A small network was trained on invented records. Each row is its activation on one of them, seen along a few directions.
Each row is followed by the record's values for the fields Kisag, Zige, Zum, Fis, Mobaf, Buli.
Not every record has every field; a missing one is written absent.
The largest differences between rows may come from other fields.
(in the rows, 500 means zero)
Strong random noise was added to every row along 2 fixed directions; ignore it. To show where, here is one row again and again, with new noise each time:
[474 468 518 489 522 400 321 640 495 473 550 597 435 463 483 516 537 441
 470 407 590 479 303 578]
[494 600 473 555 518 453 350 513 519 652 611 673 476 509 596 440 580 307
 463 388 567 430 390 599]
[452 397 548 468 543 379 286 690 460 408 553 584 395 432 442 564 505 450
 434 418 639 504 258 579]
[447 418 545 491 557 394 276 656 447 463 592 619 387 434 476 556 505 377
 400 416 664 495 273 593]

[385 323 602 453 575 551 479 409 350 470 679 524 379 438 456 702 357 337
 393 572 721 567 590 435] => <Kisag:v3 Zige:j2 Zum:d2 Fis:absent Mobaf:g2 Buli:f4>
[380 183 683 400 714 469 153 699 233 285 593 355 348 378 544 790 372 363
 158 611 775 718 324 549] => <Kisag:v3 Zige:j2 Zum:d2 Fis:z1 Mobaf:g3 Buli:f4>
[494 347 545 419 585 381 308 775 432 260 319 324 532 532 423 587 544 648
 452 489 474 642 232 567] => <Kisag:v2 Zige:j4 Zum:d2 Fis:z1 Mobaf:g2 Buli:f3>
[626 831 339 520 373 471 608 436 746 642 365 589 711 643 574 229 721 598
 798 342 213 352 524 538] => <Kisag:v2 Zige:j1 Zum:d1 Fis:absent Mobaf:g2 Buli:f4>
[617 808 357 594 441 505 516 437 695 833 489 710 606 552 639 182 684 337
 581 339 371 299 475 601] => <Kisag:v2 Zige:absent Zum:d2 Fis:z1 Mobaf:g2 Buli:f4>
[522 412 556 434 500 514 489 575 518 419 409 272 540 513 489 522 536 686
 518 541 368 565 535 440] => <Kisag:v1 Zige:j5 Zum:d2 Fis:z1 Mobaf:g2 Buli:f4>
[517 453 520 433 411 454 576 603 542 196 404 348 494 529 299 584 416 840
 695 530 450 570 405 372] => <Kisag:v3 Zige:j4 Zum:d2 Fis:z2 Mobaf:g2 Buli:f3>
[491 422 511 425 511 364 360 728 534 334 401 523 467 463 396 508 555 599
 541 414 515 496 265 575] => <Kisag:v2 Zige:j3 Zum:d1 Fis:absent Mobaf:g2 Buli:f4>
[476 325 619 442 689 462 163 661 382 442 455 304 506 503 629 576 584 384
 228 547 525 650 353 591] => <Kisag:v3 Zige:j5 Zum:d2 Fis:z1 Mobaf:g3 Buli:f4>
[479 463 522 496 650 397 228 679 405 528 514 539 494 499 611 490 618 292
 300 407 564 553 269 681] => <Kisag:v3 Zige:j3 Zum:d2 Fis:z1 Mobaf:g2 Buli:f4>
[484 352 562 411 513 509 527 605 485 340 453 405 427 401 360 588 418 618
 515 555 556 539 471 447] => <Kisag:v2 Zige:j1 Zum:d2 Fis:z1 Mobaf:g2 Buli:f4>
[529 508 461 540 566 394 345 641 482 626 423 611 501 481 511 362 588 333
 333 402 510 445 296 644] => <Kisag:absent Zige:absent Zum:d2 Fis:z1 Mobaf:g2 Buli:f3>
[421 307 599 460 495 608 683 412 350 328 539 260 455 466 422 742 287 682
 491 676 554 644 700 342] => <Kisag:v1 Zige:j2 Zum:d2 Fis:z1 Mobaf:g1 Buli:f3>
[537 463 554 450 537 506 408 610 486 403 426 305 555 478 592 513 520 609
 460 552 434 573 478 497] => <Kisag:v3 Zige:j3 Zum:d2 Fis:z1 Mobaf:g3 Buli:f4>
[461 423 513 453 552 449 438 558 474 455 487 574 472 457 459 532 520 433
 468 466 568 496 439 564] => <Kisag:v2 Zige:j3 Zum:d1 Fis:absent Mobaf:g2 Buli:f4>
[507 533 466 431 476 463 493 511 564 493 427 507 601 560 502 484 590 562
 648 433 418 484 497 506] => <Kisag:v2 Zige:j2 Zum:d1 Fis:absent Mobaf:g2 Buli:f4>
[439 417 564 573 600 648 484 303 333 704 669 483 449 484 699 613 390 211
 220 676 653 580 728 500] => <Kisag:v1 Zige:j5 Zum:d2 Fis:z1 Mobaf:g3 Buli:f1>
[513 713 400 530 440 532 627 292 578 703 588 698 565 595 579 392 576 370
 613 422 443 406 662 495] => <Kisag:v1 Zige:j4 Zum:d1 Fis:absent Mobaf:g2 Buli:f4>
[353 313 585 545 622 521 431 371 312 517 723 681 296 423 415 693 330 162
 264 567 852 527 498 507] => <Kisag:v2 Zige:j4 Zum:d1 Fis:absent Mobaf:g2 Buli:f3>
[414 398 562 521 510 527 536 368 457 541 676 593 384 437 446 582 419 359
 433 527 642 455 611 447] => <Kisag:v1 Zige:j5 Zum:d1 Fis:absent Mobaf:g2 Buli:f4>
[436 305 604 469 579 623 533 391 342 433 527 275 488 494 551 713 361 494
 365 727 573 678 695 409] => <Kisag:v3 Zige:j2 Zum:d2 Fis:z1 Mobaf:g3 Buli:f3>
[534 651 429 647 528 553 539 421 455 760 600 645 493 480 677 380 492 271
 353 456 547 427 521 613] => <Kisag:v3 Zige:absent Zum:d2 Fis:z1 Mobaf:g1 Buli:f3>
[433 277 595 401 582 433 358 784 349 189 461 340 402 379 413 658 411 637
 408 517 612 632 285 526] => <Kisag:v2 Zige:j1 Zum:d2 Fis:z1 Mobaf:g1 Buli:f4>
[458 274 543 462 499 295 350 793 471 319 451 655 304 328 215 521 400 529
 394 426 698 443 154 555] => <Kisag:absent Zige:absent Zum:d2 Fis:absent Mobaf:g2 Buli:f3>
[475 416 521 434 416 507 645 447 546 394 485 451 482 495 361 568 454 681
 652 534 460 495 631 374] => <Kisag:v1 Zige:j5 Zum:d1 Fis:absent Mobaf:g2 Buli:f4>
[534 679 446 518 488 589 528 403 528 618 472 395 646 586 689 454 570 555
 598 473 354 511 606 492] => <Kisag:v2 Zige:j2 Zum:d2 Fis:z1 Mobaf:g1 Buli:f4>
[500 555 475 495 536 434 385 567 524 518 512 631 488 502 509 436 575 389
 486 403 538 453 360 594] => <Kisag:v2 Zige:j1 Zum:d1 Fis:absent Mobaf:g2 Buli:f4>
[500 423 495 455 498 332 375 730 558 448 466 685 392 378 342 398 518 478
 464 357 594 382 235 575] => <Kisag:absent Zige:absent Zum:d1 Fis:absent Mobaf:g2 Buli:f4>
[625 630 402 455 382 386 543 653 744 467 285 545 612 514 403 259 658 726
 745 346 280 354 357 530] => <Kisag:v2 Zige:absent Zum:d1 Fis:absent Mobaf:g2 Buli:f4>
[485 496 574 511 656 607 350 405 402 617 568 326 540 552 716 532 536 284
 266 614 485 618 610 475] => <Kisag:v3 Zige:j4 Zum:d2 Fis:z1 Mobaf:g3 Buli:f4>
[486 392 547 416 499 509 579 546 510 340 437 417 477 444 366 562 447 630
 563 542 506 527 524 438] => <Kisag:v2 Zige:j1 Zum:d1 Fis:absent Mobaf:g2 Buli:f4>
[607 660 407 508 402 499 623 571 605 566 394 489 609 502 559 308 595 672
 622 406 291 413 519 524] => <Kisag:v1 Zige:absent Zum:d2 Fis:z1 Mobaf:g1 Buli:f4>
[525 353 585 447 558 492 396 587 478 345 318 178 607 557 499 553 557 660
 437 615 350 643 471 475] => <Kisag:v3 Zige:j5 Zum:d2 Fis:z1 Mobaf:g3 Buli:f3>
[401 236 658 456 592 532 429 581 321 333 585 344 368 353 445 718 344 523
 339 584 662 597 490 466] => <Kisag:v3 Zige:j5 Zum:d2 Fis:z1 Mobaf:g1 Buli:f4>
[550 557 448 441 450 400 472 640 629 394 338 490 590 534 450 405 626 677
 672 397 359 455 372 547] => <Kisag:v2 Zige:j3 Zum:d1 Fis:absent Mobaf:g2 Buli:f4>
[447 447 520 482 440 531 633 376 518 474 565 531 451 492 409 567 441 555
 577 533 523 471 661 398] => <Kisag:v1 Zige:j5 Zum:d1 Fis:absent Mobaf:g2 Buli:f4>
[535 484 515 513 600 602 444 391 472 669 368 301 674 616 694 480 620 392
 378 622 344 595 657 542] => <Kisag:v2 Zige:j5 Zum:d2 Fis:z1 Mobaf:g3 Buli:f3>
[409 256 675 438 774 511 101 618 273 438 544 289 460 478 655 692 502 233
 112 605 659 716 368 578] => <Kisag:v2 Zige:j2 Zum:d2 Fis:z1 Mobaf:g3 Buli:f4>
[473 468 482 451 483 419 451 559 526 478 493 597 485 499 454 510 550 516
 560 427 516 470 437 533] => <Kisag:v3 Zige:j5 Zum:d1 Fis:absent Mobaf:g2 Buli:f4>
[504 395 534 389 394 359 481 711 606 177 366 387 483 491 286 547 512 890
 703 449 401 511 336 422] => <Kisag:v1 Zige:j5 Zum:d1 Fis:absent Mobaf:g2 Buli:f4>
[486 520 494 454 476 575 557 446 433 517 548 476 541 497 577 567 454 525
 545 533 504 546 647 462] => <Kisag:v1 Zige:j2 Zum:d2 Fis:z1 Mobaf:g1 Buli:f4>
[423 366 545 521 604 360 239 683 414 584 674 824 259 308 419 473 437 148
 216 372 831 389 200 641] => <Kisag:absent Zige:absent Zum:d2 Fis:absent Mobaf:g2 Buli:f4>
[488 417 578 545 544 612 471 410 464 534 493 322 512 493 594 563 450 491
 386 662 504 555 620 460] => <Kisag:v2 Zige:j5 Zum:d2 Fis:z1 Mobaf:g3 Buli:f3>
[388 209 609 383 605 411 322 772 268 256 522 422 382 365 434 728 391 533
 318 504 691 649 321 557] => <Kisag:v1 Zige:j5 Zum:d2 Fis:z1 Mobaf:g1 Buli:f4>
[602 709 380 535 415 560 603 381 596 694 388 451 709 642 724 368 625 567
 616 517 264 492 684 529] => <Kisag:v1 Zige:j5 Zum:d2 Fis:z1 Mobaf:g3 Buli:f3>
[560 557 498 519 426 616 671 370 552 445 423 228 597 583 550 510 461 754
 599 667 308 580 723 331] => <Kisag:v1 Zige:j4 Zum:d2 Fis:z1 Mobaf:g3 Buli:f3>
[528 538 509 562 525 550 532 441 491 514 465 381 538 555 531 474 520 515
 449 557 416 537 534 481] => <Kisag:v3 Zige:j1 Zum:d2 Fis:z1 Mobaf:g2 Buli:f3>

Here are new rows. What are their fields?
[469 527 570 550 500 660 573 336 401 544 708 444 418 445 566 590 337 428
 424 620 611 541 689 366] => <Kisag:v1 Zige:j4 Zum:d2 Fis:z1 Mobaf:g1 Buli:f4>
[544 641 436 640 626 506 339 470 460 838 538 676 537 532 704 323 626  91
 252 417 541 435 400 701] => <Kisag:v2 Zige:absent Zum:d2 Fis:z1 Mobaf:g2 Buli:f3>
[581 693 386 523 376 409 590 513 699 587 467 708 537 526 445 259 620 551
 672 333 373 317 443 529] => <Kisag:v1 Zige:absent Zum:d1 Fis:absent Mobaf:g2 Buli:f4>
[528 618 415 597 438 410 514 472 606 658 515 778 469 479 447 310 541 369
 502 376 529 320 402 567] => <Kisag:absent Zige:absent Zum:d1 Fis:absent Mobaf:g2 Buli:f3>
[526 551 449 507 480 376 414 625 600 590 496 733 444 427 436 321 566 403
 489 339 544 338 310 589] => <Kisag:absent Zige:absent Zum:d1 Fis:absent Mobaf:g2 Buli:f4>
[601 594 427 361 442 522 579 580 582 359 230 187 755 618 603 465 621 875
 740 554 165 626 621 420] => <Kisag:v3 Zige:j4 Zum:d2 Fis:z1 Mobaf:g3 Buli:f4>
[512 510 503 510 517 496 435 530 435 505 498 426 544 535 632 531 496 487
 427 536 496 579 497 545] => <Kisag:v1 Zige:j5 Zum:d2 Fis:z1 Mobaf:g3 Buli:f3>
[479 296 580 443 542 416 346 785 428 323 500 527 344 299 383 552 398 518
 360 471 683 491 243 573] => <Kisag:v2 Zige:absent Zum:d2 Fis:z1 Mobaf:g1 Buli:f4>
[499 505 533 511 517 534 426 582 462 437 534 451 451 424 537 527 437 528
 465 517 564 515 433 506] => <Kisag:v2 Zige:j1 Zum:d2 Fis:z1 Mobaf:g1 Buli:f4>
[559 569 477 440 539 452 379 644 564 443 321 325 649 601 579 427 672 633
 574 435 298 557 381 547] => <Kisag:v2 Zige:j4 Zum:d2 Fis:z1 Mobaf:g2 Buli:f4>
[539 539 481 399 606 497 345 537 474 585 356 338 728 651 720 472 706 437
 464 498 311 629 535 573] => <Kisag:v3 Zige:j2 Zum:d2 Fis:z1 Mobaf:g3 Buli:f4>
[461 272 580 412 640 335 240 843 376 345 480 532 363 378 398 536 514 399
 248 425 650 556 169 631] => <Kisag:v1 Zige:absent Zum:d2 Fis:z1 Mobaf:g2 Buli:f4>
[412 298 580 399 566 478 435 545 413 367 520 478 439 445 406 665 438 490
 477 528 627 562 480 478] => <Kisag:v2 Zige:j2 Zum:d1 Fis:absent Mobaf:g2 Buli:f4>
[438 405 524 486 560 460 421 522 460 530 555 637 413 425 466 547 493 339
 413 471 638 466 445 572] => <Kisag:v2 Zige:j3 Zum:d1 Fis:absent Mobaf:g2 Buli:f4>
[554 476 549 449 485 589 527 481 549 477 398 228 618 521 604 495 535 676
 544 608 333 552 653 430] => <Kisag:v3 Zige:j5 Zum:d2 Fis:z1 Mobaf:g3 Buli:f4>
[528 364 500 365 391 278 506 819 639 156 321 530 428 417 171 446 518 866
 676 380 437 434 227 478] => <Kisag:v1 Zige:absent Zum:d1 Fis:absent Mobaf:g2 Buli:f4>
[514 249 592 366 693 330 127 921 420 331 302 380 488 403 476 489 609 433
 237 457 535 596 133 681] => <Kisag:v2 Zige:absent Zum:d2 Fis:z1 Mobaf:g3 Buli:f4>
[508 431 468 434 393 388 575 602 606 285 287 441 566 540 317 515 535 823
 728 463 377 481 423 472] => <Kisag:v2 Zige:j5 Zum:d1 Fis:absent Mobaf:g2 Buli:f3>
[474 505 507 525 614 601 405 388 368 666 560 447 573 556 750 577 496 265
 341 597 563 613 615 560] => <Kisag:v2 Zige:j2 Zum:d2 Fis:z1 Mobaf:g3 Buli:f3>
[470 387 503 461 458 491 630 527 434 391 436 404 521 491 443 615 428 684
 560 536 469 563 570 470] => <Kisag:v1 Zige:j5 Zum:d2 Fis:z1 Mobaf:g1 Buli:f3>
[478 538 552 569 649 581 391 413 385 669 658 489 470 493 684 498 518 180
 254 526 585 544 537 549] => <Kisag:v3 Zige:j1 Zum:d2 Fis:z1 Mobaf:g2 Buli:f4>
[525 552 505 512 405 627 722 382 519 503 538 430 492 450 479 498 403 629
 588 584 452 482 725 373] => <Kisag:v1 Zige:j1 Zum:d2 Fis:z1 Mobaf:g1 Buli:f4>
[391 309 586 498 558 536 547 407 370 388 602 523 359 444 361 692 321 414
 405 604 722 554 550 431] => <Kisag:v2 Zige:j4 Zum:d1 Fis:absent Mobaf:g2 Buli:f3>
